A small network was shown many inputs. Here are its activations along a few directions, one row for each input.
In each table, some parts of the input vary, and every possible input appears once, in random order.
A made-up example of a description, with smaller parts first: line(6) and (point or line(9) or (values(3) and ring(5))).
Shared parts are said once, and a part with two or three values counts as separate values.

Other details of the inputs shift rows strongly along three fixed directions, in all tables alike. That doesn't count.

Rows:
r1: [-20 -24 -22  17  14  -4  42 -14  -3 -35 -46  -9  -9]
r2: [  5   4   9 -16  26  13  16 -24 -16  10 -13   0 -25]
r3: [-16  -5 -12  34 -28 -34  26   0  12 -28 -28 -28   0]
r4: [-17  -8  -4  -5 -23  -6  -1   3  39  -5 -16   5  20]
r5: [-26  -2 -44 -30  -2 -27 -10 -75  20  18 -27  34   1]
r6: [ 23  36  56   4  -3  29 -39  72   3  27  50  -8  -1]
r7: [  1  -8  -8  17 -30  -7 -12  29  28 -19  -4 -11  19]
r8: [ 20   8  16   8  39  16  12  -2 -59 -21   5 -30 -20]
r9: [ 21 -20  -5  12  53  24  29   2 -58 -44   5 -14 -13]
r10: [ 34  15  53 -27   3  28 -25  22 -13  30  28  -6  -8]
r11: [ 40  19  40   2 -12  23 -61  49  -9  10  43 -21   4]
r12: [ -6  35  26  45 -45 -20 -28  73  31  -8  25 -26  20]
r13: [  3 -11   2  29 -45 -16 -21  43  31 -17 -14 -13  14]
r14: [ 18 -23 -14   5  59  21  29 -12 -63 -36 -10  -8 -20]
r15: [ 12 -23  16  14  21  12  30  23 -28 -27 -14 -19 -14]
r16: [  2   1   2  27  26   0  33  -2 -39 -43  -3 -39  -4]
r17: [ 14   1  11  15 -38  -7 -53  47  29   5  -3  -9  12]
r18: [-24   5   2  24 -55 -12 -29  45  58 -22 -23 -20  34]
r19: [ -9 -28 -30 -67  45   6  34 -91  -5  32 -17  52 -14]
r20: [ 28  -3   2  -6  21   6   6  -6 -32  -5  22  -5  -4]
r21: [ 13  -2   9   8  13  -4  29  -9 -33 -19   3 -23 -10]
r22: [  2  25  -8 -57  -7 -14 -65 -27  41  89  42  67   8]
r23: [-14  11   1  42 -57 -14 -25  49  23  -6  22  -8  19]
r24: [ 35   5  33 -63  42  36  -9 -42 -25  61  25  30 -36]
r25: [-29  -1 -22  -4   9  -3  28 -38   4 -20 -39  -4  -6]
r26: [-46  -4 -51   2 -28 -38  -5 -28  64  14 -19  50  23]
r27: [-53   0 -48 -18  -6 -28  16 -41  58  26 -30  53  20]
r28: [ 31 -27   2  23  34  21  41  17 -59 -50   4 -24 -14]
r29: [ 11  -2 -10 -11  44   1  33 -47 -45   1  -9  -4 -30]
r30: [-17  -6   8  55 -11  11  30  63 -11 -41  -2 -23  13]
r31: [-16  -6 -20   7 -47 -35 -19 -17  47   9 -18  10   8]
r32: [ 14   9  28 -47   8  25 -54   1   6  43  10  20   1]
r33: [  8   0   0 -20  33   2  27 -42 -29   3  11   0 -13]
r34: [-11  -1 -11 -40 -10   1 -47 -22  27  73  29  64  15]
r35: [ -7  -7 -15  39 -45 -28   8  26  19 -41 -15 -30  14]
r36: [ -4   9  -4   3  21   5  29  -7 -39   9  22  -2  -7]
r37: [ 19  16  34 -36   0  23 -24   0   9  37  24   7  -2]
r38: [-60   0 -35  11 -23 -20  41 -27  31   0 -27  16  14]
r39: [-20 -15 -48  32 -11 -33  33 -25   4 -39 -42 -13  -2]
r40: [ 43  25  62 -28  17  49 -45  35 -19  29  47 -11 -10]
Each input here is: ring(5) and (values(2) or ring(6)).
Changing only the ring(5) part turns r31 into r13. The same change can be made to r39. Which row results?
Answer: r17
Changing only the ring(5) part turns r4 into r33. The same change can be made to r19. Which row results?
Answer: r21
Which other rows does r26 become when the values(2) part takes its other values? List them by row number.
Answer: r34
Which other rows does r23 become when the values(2) part takes its other values? List them by row number.
Answer: r22
Which other rows does r37 become when the ring(6) part takes its other values? List them by row number.
Answer: r2, r10, r24, r25, r40

Rows:
r41: [ 38  23  78  30 -34  18 -19  84   3 -37  -8 -85 -13]
r42: [ 77 -19  46  -2  27  38 -18  29 -62 -34   4 -44 -28]
r43: [ 10  -1  24 -66 -31   8 -69 -25  60  59 -27  21   3]
r44: [-68  19 -26 -12 -33 -36  12 -43  66   7 -38  17  21]
r45: [ -9 -21 -19  12  71  25  68 -18 -63 -52 -27  -7 -17]
r46: [-39 -28 -59  47 -33 -40  34   5  27 -50 -32  -3  18]
r47: [-40  -1 -47  52 -32 -47  37 -12  25 -45 -34 -22  19]
r48: [-12  19   7  68 -74 -30 -27  82  31 -26  13 -40  24]
r49: [  9  25   8   3  -2  -2 -33   3  -5   8  20  -4  -3]
r50: [ -1 -13  -2 -39  27  22  -7 -23  -2  48  20  46  -5]
r51: [ -3 -14 -34  31  51 -11  70 -28 -64 -34   4  -4 -18]
r52: [-30  10 -18 -30   9 -15  30 -51  14  41   2  43   2]
r53: [ 71   3  55   0  24  33 -16  14 -67 -18  18 -58 -38]
r54: [ 17   8  24 -42   6  33 -46   8  14  55  29  32   7]
r55: [ 21   0  14  15 -27   3 -45  55  11  12  34   9  16]
r56: [ 40 -12   5 -40  43  25 -23 -17 -35  33  38  30 -12]
r57: [-12   8   6 -24 -35   1 -53  13  56  57  14  50  21]
r58: [-24   8  -7  20   8  -2  55   3 -13 -18  -2 -12  -1]
r59: [-21  -1 -20 -46  58   4  57 -81 -23  29  -4  32 -17]
r60: [-23 -13 -35  22 -23 -26  -7   1  28 -34 -25   0  19]
What is each input in this table made of?
Answer: values(4) and (point or line(4))
Changing only the values(4) part turns r41 into r42. The same change can be made to r59. Which row results?
Answer: r56
